A =
[[127 147 106 140 128]
 [127 148 113 140 128]
 [132 116 109 116 120]
 [127 150 116 142 128]
 [131 106 122 112 123]
 [127 107 142 116 128]
 [128 106 138 114 127]
 [124 140 152 140 136]
 [127 150 116 142 129]
 [126 151 121 144 131]
 [132 118 106 118 120]
 [127 148 113 140 128]
 [124 147 141 142 135]
 [127 147 109 140 128]]
Counting starts at 1.
The entry at row 1, column 1: 127
The entry at row 1, column 2: 147
Report the entry in the bottom-right corner.
128
The entry just left of the largest entry -> 140
The entry in row 3 and column 1: 132
The entry in row 1 and column 3 -> 106
Report the bottom-left entry.
127
Report the entry just right of the largest entry.
140
Report the entry in row 2 and column 3.
113
Report the entry directly below 126.
132
The entry directly below 152 is 116
The entry just right of 141: 142
Report the entry directly below 107.
106
The bottom entry of the column that holds the largest entry: 109
Report the entry directly below 151.
118
Report the top-right entry.
128
Report the entry at row 2, column 1.
127
The maximum -> 152
Report the entry directly above 141.
113
Report the entry directly above the largest entry.
138
Report the entry just left of 144.
121

Questions about the array below. Counting starts at 1.
1) The entry in row 1 and column 1?
2) The entry in row 2 and column 1?
3) The entry in the top-right corner?
4) The entry in row 1 and column 2?
5) The entry in row 2 and column 2?
6) The entry in the bottom-right corner?
7) The entry at row 3, column 2?
8) The bottom-left entry?
[[121 120 124 126 123 119 116 121 119 118 121 118 124 122]
 [121 117 127 123 120 127 117 128 121 123 118 118 124 128]
 [119 115 126 122 119 124 115 126 119 120 116 116 123 126]
 [107 113 142 118 107 145 135 138 110 149 112 137 110 143]]
1) 121
2) 121
3) 122
4) 120
5) 117
6) 143
7) 115
8) 107

X =
[[136 129 129 128 126 126 126 132 129]
 [130 130 121 129 129 129 132 131 123]
 [131 128 157 126 128 127 134 131 130]]
Counting starts at 1.
The entry at the centre: 129
The entry just right of the centre entry: 129
The entry at row 1, column 2: 129
The entry at row 2, column 2 -> 130
The entry in row 1 and column 1 -> 136
Which number is the bottom entry of the column that holds the smallest entry?
A: 157
The entry in row 1 and column 3: 129
The entry in row 2 and column 1 -> 130
Which number is the entry in row 3 and column 1?
A: 131
Which number is the entry in the top-right corner?
A: 129

[[130 125 125 129 128 128]
 [130 132 128 126 129 128]
 [128 129 125 125 128 126]
 [107 116 136 143 144 144]
 [124 128 127 130 129 129]
 [126 130 130 119 131 126]
 [128 134 130 125 124 127]
 [128 125 126 129 126 129]
 [128 130 125 130 126 128]
 [111 144 132 112 107 117]
 [128 126 123 130 129 129]
 [126 128 124 125 128 130]]
Rows and columns are numbered from 1.
What is the entry at row 3, column 3?
Answer: 125
The top-left entry -> 130
What is the entry at row 2, column 2?
Answer: 132
The entry at row 2, column 1 is 130
What is the entry directly below 111?
Answer: 128
The entry at row 1, column 3 is 125
The entry in the bottom-left corner is 126
The entry at row 1, column 2 -> 125
What is the top-right entry?
Answer: 128
What is the entry at row 3, column 1?
Answer: 128
What is the entry just right of 116?
Answer: 136
The entry in row 2 and column 3 is 128
What is the entry at row 3, column 2?
Answer: 129
What is the bottom-right entry?
Answer: 130
The entry directly below 116 is 128

a =
array([[113, 107, 133, 117, 135, 115, 127, 131],
       [138, 137, 118, 130, 128, 123, 120, 133],
       [125, 132, 132, 130, 129, 146, 131, 124],
       [119, 110, 136, 122, 131, 135, 131, 128],
       [127, 110, 126, 121, 131, 116, 123, 135],
       [112, 129, 132, 122, 134, 126, 129, 124],
       [117, 105, 132, 118, 134, 118, 127, 132],
       [133, 118, 126, 126, 129, 129, 125, 133],
       [110, 122, 135, 120, 134, 128, 131, 124]])
The smallest entry in the first row -> 107
The top-right entry: 131
Give the third entry in reading order.
133
The last entry, reading row by row -> 124
Give the fifth-last entry, reading row by row.
120
Give the entry just right of the largest entry.
131
The entry just left of the smallest entry: 117
Give the bottom entry of the column that holds the largest entry.
128
Give the 2nd entry on the diagonal from the top-right corner.
120
Give the top-left entry.
113
Give the 2nd entry on the main diagonal.
137
Give the entry just left of the largest entry.
129
Give the largest entry in the last row.
135
The bottom-left entry: 110
Give the third entry on the diagonal from the top-right corner.
146
The 2nd-last entry, reading row by row -> 131
Give the entry directly below the smallest entry.
118
The smallest entry: 105
The entry directly below the largest entry -> 135
Give the top entry of the column that holds the largest entry.
115
The entry directly above the smallest entry: 129
The largest entry in the first row -> 135
Give the fourth-last entry, reading row by row.
134
The bottom entry of the column that holds the smallest entry is 122

123  115  134  125  106  127  125  132  116  120  133  141
123  113  134  125  106  126  125  132  117  121  133  141
122  114  133  124  106  127  125  133  117  119  134  140
134  142  123  133  152  130  132  122  139  136  121  116
116  117  111  142  123  134  122  121  130  144  123  128
122  113  134  124  106  126  124  134  117  119  134  140
132  142  123  133  149  130  131  124  137  135  122  117
123  114  133  123  106  127  125  134  117  121  134  139
115  116  110  142  122  133  123  119  131  144  124  129
116  116  112  141  123  134  123  121  130  142  124  130
141  141  145  114  133  122  133  135  125  113  132  128
122  115  133  124  106  126  125  132  116  119  134  140
Give the 1st entry, reading row by row.
Answer: 123
The 3rd entry from the end, reading row by row is 119
Give the 4th entry, reading row by row.
Answer: 125
The fifth entry in reading order is 106
Give the largest entry in the first row.
Answer: 141
The bottom-right entry -> 140
The entry just left of the largest entry is 133
Give the largest entry in the first column.
Answer: 141
Give the fourth-last entry, reading row by row.
Answer: 116
Give the 3rd largest entry.
Answer: 145
The 2nd entry on the main diagonal is 113
Give the largest entry.
Answer: 152
Give the entry directly below 111.
Answer: 134
Give the third entry, reading row by row.
Answer: 134
The third entry on the main diagonal is 133
The 2nd entry on the diagonal from the top-right corner is 133
The entry just right of 120 -> 133
Give the bottom entry of the column that holds the largest entry.
Answer: 106
The bottom-left entry -> 122
Give the entry just right of 145.
Answer: 114
Give the 5th entry from the end, reading row by row.
Answer: 132
The second entry from the end, reading row by row: 134
